W =
-16   23   28  -42  -32  -13   13  -67
-64   25   13  -39   -9    4   20  -11
 19   -8    2    4  -30   -6  -39  -31
  5  -14  -24  -23  -55   -1  -72   -6
-44    8    4   48   13    7  -15   28
-18   22   22  -62  -29  -10   20  -58
 -8  -13   -8   40  -35    0  -71   -1
 20  -18  -19  -14   -6    4  -15   19
-13    6    2   57   -5    1  -39    3
-40  -15  -35    9  -48   14  -83   35
  8  -14  -21   -6    3    7   -9   32
 46  -16  -12   -7   22   -2   23   16
 11    3    3  -31   13    0   36   -5
 50   -7    3  -32  -13  -10    7  -29
-63    9   -7   13   22   13   13   43
Rows and columns are numbered from 1.
Give the entry directly above -48.
A: -5
Give the top-left entry.
A: -16
Give the entry directly above -58.
A: 28
Give the entry at row 2, column 2.
A: 25
The entry at row 2, column 3: 13
The entry in the bottom-left corner -> -63
Give the entry in row 1 and column 3.
A: 28
The bottom entry of the column that holds the largest entry is 13
The entry at row 2, column 1 -> -64
The bottom entry of the column that holds the smallest entry is 13
The entry in the top-right corner is -67
The entry just right of -42 is -32
Give the entry directly below -2.
A: 0
The entry directly below the smallest entry -> -9
Give the entry in row 3 and column 1.
A: 19
The entry directly below -42 -> -39
Give the entry directly above the largest entry.
A: -14
Give the entry directly above the smallest entry.
A: -39
The smallest entry: -83
The entry just right of -23 is -55
The entry just left of 16: 23
The entry in row 1 and column 2 -> 23
Give the bottom-right entry.
A: 43
The entry directly above -30 is -9
Give the largest entry.
A: 57

Read these off the row that follows.
1) Which number is the entry just left of 37?
2) Which number is the entry just left of 38?
array([  0, -11,  43,  80,  37, -42,  38,   1,  -9, -52,  16])
1) 80
2) -42

Read these off the table that follows.
1) Find the entry just right of -34.
2) Find the entry directly below -55.
3) Find the smallest entry in the first column.
4) Find the top-right entry.
5) Find the second-last entry, reading row by row.
[[-55 -34  -1 -53 -12]
 [ -7 -56 -22  71 -18]]
1) -1
2) -7
3) -55
4) -12
5) 71

x = (35, -71, 3, -46, -64, 36, 38, 47, 37)
Find the third entry from the left.
Answer: 3
Find the entry just right of 36.
Answer: 38
The smallest entry -> -71
The entry just left of 37 is 47
The entry just left of the centre entry: -46

arr =
array([[  9,  26,  38,  -6, -11, -20, -47],
       [ 66,  66, -11, -10,  36,   4,  -8],
       [ 17, -54,  56, -23,   2, -60, -51],
       [ -1,   9,  54, -13, -12,  22,  35],
       [-32, -13,  39, -30,   5, -29,  58],
       [ 42,  65,  54,  13,  34, -28, -30],
       [ 34, -15, -65, -55,  21,  66, -28],
       [ 50,  -6,   4, -50, -35,  39, -32],
       [ 48,  30, -49,   0, -30,   8,  49],
       [-36, -20,  46,  -7, -32, -54, -18],
       [ 40, -18,   7,  11,  58,  10,  30]])
Give the third-last entry, reading row by row.
Answer: 58
Give the entry in the bottom-left corner.
Answer: 40
Give the entry directly below the smallest entry.
Answer: 4
The bottom-right entry: 30
The top-right entry -> -47
Give the entry just right of -60.
Answer: -51
Give the 2nd smallest entry.
Answer: -60
Give the entry directly below the centre entry.
Answer: -55
Give the second entry on the diagonal from the top-right corner.
Answer: 4
The fifth-last entry, reading row by row -> 7
Give the entry just left of 65.
Answer: 42
Give the first entry in the row that holds the smallest entry.
Answer: 34
The fourth entry in reading order -> -6
Give the entry just right of 7.
Answer: 11
The 1st entry, reading row by row: 9
Give the third entry on the main diagonal.
Answer: 56
The entry just left of the centre entry is 54
Give the last entry of the smallest entry's row.
Answer: -28
Give the top entry of the column that holds the smallest entry.
Answer: 38
The entry just right of 46 is -7
Give the entry just right of the centre entry.
Answer: 34
The largest entry in the last column is 58
The third entry on the diagonal from the top-right corner -> 2
Give the entry directly above -35.
Answer: 21
Give the entry directly above 5.
Answer: -12
Give the smallest entry in the last row.
Answer: -18
The entry just right of -10 is 36
The largest entry in the first column is 66

Questions about the row below.
1) The minimum?
2) The entry just right of 207.2?
3) The maximum?
-201.1   -72.7   188.4   173.8   103.6    24.7     6.6  -186.4   -97.2   216.7   207.2   102.0  -228.0
1) -228.0
2) 102.0
3) 216.7

array([ 22, -64, -24,  60, -58, -15,  59,  51])
The second entry from the left is -64
The third entry is -24
Find the last entry.
Answer: 51
The entry just left of 51: 59
Find the entry just left of the smallest entry.
Answer: 22

X =
4802,5017,5679,6413,6367,6369,6063,4349
5669,5998,6167,5201,7036,4846,6102,5894
4983,4768,6484,5773,4532,6338,2771,6887
3861,6998,5904,5488,4715,5806,4683,5804
5757,5717,7784,5202,5663,6595,5961,5346
6087,5868,5236,5271,6586,4326,6893,4138
4901,6421,7356,5039,3222,5431,4219,6849
5229,5501,5952,4249,4956,4964,4731,6825
4823,5866,5652,5373,5434,4967,6122,5896
5817,6965,7028,5372,6315,5139,5937,5745
4975,5950,6038,5873,5663,5258,4869,6081
5158,5520,6161,3293,5562,4839,5764,3524
5784,5063,4721,5144,6134,5869,5202,5017
Rows and columns are numbered from 1.
The entry in row 3 and column 3?
A: 6484
The entry in row 2 and column 1: 5669
The entry in the bottom-right corner -> 5017
The top-left entry?
A: 4802
The entry in the bottom-left corner is 5784
The entry just right of 5229 is 5501
The bottom entry of the column that holds the largest entry -> 4721
The entry just left of 5868 -> 6087
The entry in row 1 and column 2: 5017
The entry directly above 5894?
A: 4349
The entry directly below the smallest entry?
A: 4683
The entry just right of 2771 is 6887
The entry just right of 4823: 5866
The entry just right of 5937 -> 5745
The entry directly above the smallest entry -> 6102
The entry just left of 6595 is 5663
The entry directly below 4839?
A: 5869
The entry at row 2, column 2?
A: 5998
The entry just right of the largest entry?
A: 5202
The entry directly above 5431: 4326
The entry in row 1 and column 3 -> 5679
The entry directly below 7036 -> 4532
The entry in row 3 and column 2 -> 4768
The entry in row 3 and column 1?
A: 4983
The entry directly below 5745?
A: 6081
The top entry of the column that holds the smallest entry -> 6063
The entry directly below 7784 is 5236
The entry directly below 4532 is 4715
The entry directly below 5236?
A: 7356
The entry just right of 5784?
A: 5063
